Here are a small network's activations along a few directions, averaged over the inputs that share one value of a field.
Values that are neighbours, or in one group, have similar rows; names and order tell nothing.
Strong random noise was added to every row along 21 fixed directions; ignore it. To show where, here is one row again and again, with new noise each time:
[-284 -251 -165 -133 -169  336  325 -180   51 -126 -193  161  517 -145
 -101  198  -48 -166   10 -142 -225 -211 -304   81  257  146  148  108
  393  -77  110  -36]
[ 222  196 -438 -133  190  267  191 -280 -117  -59 -246 -127  276 -118
  412 -340 -263 -171 -101   74   -2 -531  320 -106   22  -10  -13  193
  148  -55  140 -266]
[ 237  128    1 -620 -134 -216   83   94 -253    7   78  -51 -215 -298
 -358  171  104 -168  233 -290  -60  138  203 -287   95   45 -449  -10
 -319  134 -650 -133]
[ -50  121 -190 -315 -216 -277   27  109  210 -282   36   30 -116   -6
  -87 -168 -196  240  243  252  261 -158  351 -163 -333 -264 -270  214
 -251 -468  -52  171]
[  26  619   65 -217 -223 -468  -93  238 -105  -46  377  265 -128 -327
 -175  -28  264 -726  445  135  200  154   60  -47 -116 -163  -74 -278
   41  238 -406 -440]
[ 366 -360  149 -233 -213 -203  -50  142 -147 -274 -336 -253 -263  -68
  231 -241 -513  223 -566 -190   88   37  372  275 -450   -1  -90   56
 -517 -106  283 -199]
[-381  363  -18  266 -297  -91  315  410  634  568 -452   77  194  280
   70   53   86  193  -95 -688  407   -4 -216   25 -584  119  181 -116
  255  548  354   84]
[ 207   -9 -330 -349 -419  205  258  -36   21 -322 -185 -144  -35 -344
  302 -783  253  -98  -59  123 -530 -115  -26 -574 -116   93 -304  144
  -91 -315 -204  305]
[ 259    8   33 -277    2 -408  454  588  434  200  -91  -92   51  126
 -295 -416   67 -246   -8  255   31  288 -207   29 -443 -210  209  188
  -27   38 -352  322]
[ 483 -180 -163  302  115  329 -578 -370 -118 -134  201  -39 -393  -61
 -119   55  413 -403   84  256   70  274  156  503 -165 -157   26  139
  165  354  229 -150]
[  98  282 -332    8  125  433   20 -273  400  323 -136   -1 -370 -196
 -100 -347  -69  274 -417 -542  -89  337   20  -74  -21  211  -81   74
 -149  100  287 -205]
[-222 -144   19  173 -811  -71  171  213  -63  147  740  109 -161 -445
  162 -220  890  112 -125  186 -152 -103  -82  271  -53   38 -224  -31
 -292    3  268  247]
[-253    8  -30  324  256  215 -175 -640 -247   49  145  -19  -58   29
  -28   65 -136 -169 -355  -97  -72 -218  453  376  216  -52   69 -139
 -145 -157   37  153]
[ 151  111 -177   54  238 -104  -20  203  154  322  385 -276 -166   31
  184 -236   55  103  147  328  674   37  520  141 -527 -438   55  758
  -85   34  -26 -207]
[ 440 -353   15 -175 -278 -300  171   89 -315  111  347  373  -11 -161
 -261  -64   32  124  238  305   -9 -284 -349 -176  331   79   11 -111
 -227   85 -337   69]
[ 248   60  -34 -369 -358 -286 -154  229 -390 -118  -92 -183  159 -462
 -235 -342  581   55  320  198  105 -128 -108 -175  -70  453  214   25
    6 -140   46 -478]
[ -27 -187  127  149   88  122 -212 -130 -138  132  283  136 -251  -42
 -125   79  -40  150   71    4 -105 -244    6    3   -9  -12  283  -49
  -66  -70  310  -51]
[   7  120  172 -315  456  397 -192   82 -298 -113   44 -513 -443   29
   81 -157 -355   27   28  120  324 -279  302  279 -173 -399  252  161
   38   92  574 -554]
[-410  463 -324  203  265  139   17 -525  384  377  423 -330 -295  477
  257 -396 -224   96  327  214   13  179 -425 -118 -228   43 -211 -214
   42   76  120 -262]
[-152   42 -263  196  106  226 -270 -554  -73 -215 -126  215  320  -88
  -82  334   -2 -180   91   45 -412 -464  142  178  189  186  189 -225
  146 -370  377  -60]
[ 151   45  114 -262   25  -97  194  604  -72  161   70  -46   46 -142
    7  219  188 -351 -261  288  -45 -268  358  389 -191 -695  147  294
 -118   50   50  260]
[ 213  -23   68 -398   15   90   33    6 -554  431 -226 -179 -204  140
 -185  -28   -9  -92 -786  283 -182 -106 -356  218  364 -431  -11 -250
  -33  337  102  355]
[ -75  295  315  207   54 -396  179  387   56  158  -23  205   14  231
  179   90   21  294    2 -290  244 -157  115 -302  126  253 -219 -481
   65  185 -111  269]


Field FAD:
gifi: [ 135  480 -214  301 -191 -150 -180 -188  160 -553 -148  402   37   22
 -281 -402    7 -332  377  414  381  -65   62   60  237 -253   49 -361
 -180  -46 -485  357]
tovi: [ 240  269  206   29 -204   -8 -197  405 -472  398 -333  186    4 -156
   62 -119  439  404 -134 -109  205  -44 -336 -765  503    0  155 -110
  -10  361 -318  188]
godi: [-250 -102 -350 -101 -438 -101  -86 -255   95  319   71  124 -103 -247
 -302  -75  131 -133 -326 -111  106  172  214   68 -577 -248  103  529
  -16 -127  253   42]
tefus: [  98  -73   59  -81    1  171  -12   66 -133 -292   -7  116  -38 -439
   82 -226 -154   91 -146  168 -412  -78  -77  -46  333  -48  203   -5
 -332 -453   37 -163]
vize: [-172  373 -129 -311   50  104  -18 -182 -355  -29  125 -404 -133   53
  306 -124 -415 -344 -203  426  -62 -391   69  477  -16 -667  -31 -121
 -367   84  369 -377]
tivu: [-295  165  -26   71  -70   35   61 -102  -18  -80  552  102   24  -53
   23  -54  360 -579  384  430 -202 -332  149  -90  -22 -309   49  -31
  215 -108 -114  323]
zal: [ 611  822 -204 -140  286  -31 -437  345   34   41 -194  257   32 -800
  276  103  408 -153 -604  -84 -609  425  548 -327  365   57 -118  140
 -349 -411   29 -422]
zofit: [ 305 -242 -214  -79 -347 -267   53  -20 -144  -12  -56  -81   99 -219
   32   38  340   -9 -359  -70   32  250  277  201  -66  124 -443  258
 -227   89 -149   44]
sog: [ 329 -274  -27 -312 -286 -741  371  443   24   69  107 -184  182  182
   70   -4   95  433   61  149  426 -137  178  111 -342  317 -480   74
 -124   51  103   66]
tumul: [ 177  149 -146 -487  260   25  213 -118  -68  178  -37 -207   21  191
 -566  284 -159  -54  768 -253  352 -151 -159 -101  122  136 -104  -20
   40  465 -490 -297]
lero: [ 272   28 -243  118  139 -297 -102   29  395 -132 -130  266  196  212
 -259  363 -177   12   80  317  107  439 -131  317  158 -120 -136   50
 -129  -39 -207   26]
buba: [-876  -92  178 -217 -179  226  299   -8  -85 -102   99  -44  293 -161
  147 -109 -216  386 -406 -130  429  118  -80 -171  293   53   60  418
  535 -405  295 -197]
nof: [-182  630  -81 -138  -41  -67 -247 -215   63 -149   -6 -150 -542 -111
  -86 -312   63  -44 -158 -261   28  224  335  -75 -191  162 -445 -468
 -101  -43  264 -173]
FAD is arranged as a ring.
What is the length, in steps, of the shortest route from tovi to vize?
> 2
Going along FAD from nof by way of its neighbour sog, in what order are godi, tefus, zofit, lero met?
> lero, zofit, godi, tefus
List every value one step from buba, in the order listed.
> tivu, tumul

Field PIRE:
vilo: [-344 -309  190  232  320   40  158 -236  -77  -29  218  122  324  263
   12 -119 -402  -83  362  116  211 -337   16 -324   85   26  458  227
  380 -207 -212   66]
nol: [ 122  -51  104  127 -173  277 -321 -100 -486  157 -382 -228   58   35
  439 -100  165 -101 -242  184 -356 -116 -332 -301  136 -226  236  -21
  -82   95 -300  262]
voto: [ 196 -243  275 -327  177 -209  394  214  -41  -76  256  278 -141  127
 -299  244 -121 -433  210 -283 -232  -23  196 -326   72  -59 -242  -50
  200  170 -532  474]
pogun: [ -72  139  137 -287  -37  360  144  472 -157 -232 -412 -174  230 -225
  -42  312  168 -290  442 -231   99 -495   42  206  -37 -219  272   19
  208  364  153 -301]
vav: [ 112   79  -78 -272 -241    0 -195   10 -182 -470 -272 -125  -85   72
   41  100 -213  191  278  140  709  151  -24  261  171  -98 -515  -72
  -31  242 -165 -302]
goz: [ -93 -333  113 -135 -453  -38   12   28 -237 -323   68  -86 -124   -7
  317  -66  -45 -131  191 -142  190 -164  352 -388 -403 -144 -334  237
  140  137  -95  142]
vafi: [ 134  575 -277  -83 -218  557   18   70  398 -329 -322  760 -453 -222
  -21 -545 -309   53 -136  -30 -294 -106 -624 -503  456 -338   -3 -500
  186   90  396  162]
lonoz: [  -9  304  -56  139  309 -341  261  195  483   44 -223  260  528  203
 -154   27  -78  146  -15  145  316  264 -142 -139  263  288   54   14
  458 -197 -236  159]
mev: [ -96  606   -8  -11  307  330  -24  220  315  -76  111   51 -164 -136
   66  121   67 -359  392  -22 -192  224  -80  -49  168 -382  -23  -54
   13  141 -246 -222]
vage: [-344 -166   65 -118  109   34  138   27   62  299  652  -38 -241  -68
  165  368 -293  210 -173  -11  163   55  293   83 -198 -447 -164  509
  -67 -112  260 -201]
dufab: [ 326 -314  122  -17  317  176 -210  -66 -146  -21  203  -67 -312 -116
 -208  189   19  -33  339 -398  166  -80  466   55 -286  234   79  174
   38  249  102 -371]
zotez: [-432  231  132  -43  311  115  287 -102  177 -202  232 -137 -148   28
  254  -36 -332 -274   23 -414 -573 -190  434 -145  -88   51 -174 -240
 -206 -330  -54   26]
vanap: [-119 -530 -303  364 -350 -214 -127 -757   24  110  288  274  -41  237
  -70  217 -251  179   25   48 -115 -355  114  150 -299  107 -142 -113
 -322 -150  272  304]
PIRE is arranged as a star with 4 arms.
List every value one step from vafi, in the order listed.
> mev, zotez
List every value one step from lonoz, in the order listed.
> nol, vage
List every value one step from dufab, in the order listed.
> vav
List every value one step from goz, in the order listed.
> vilo, vanap
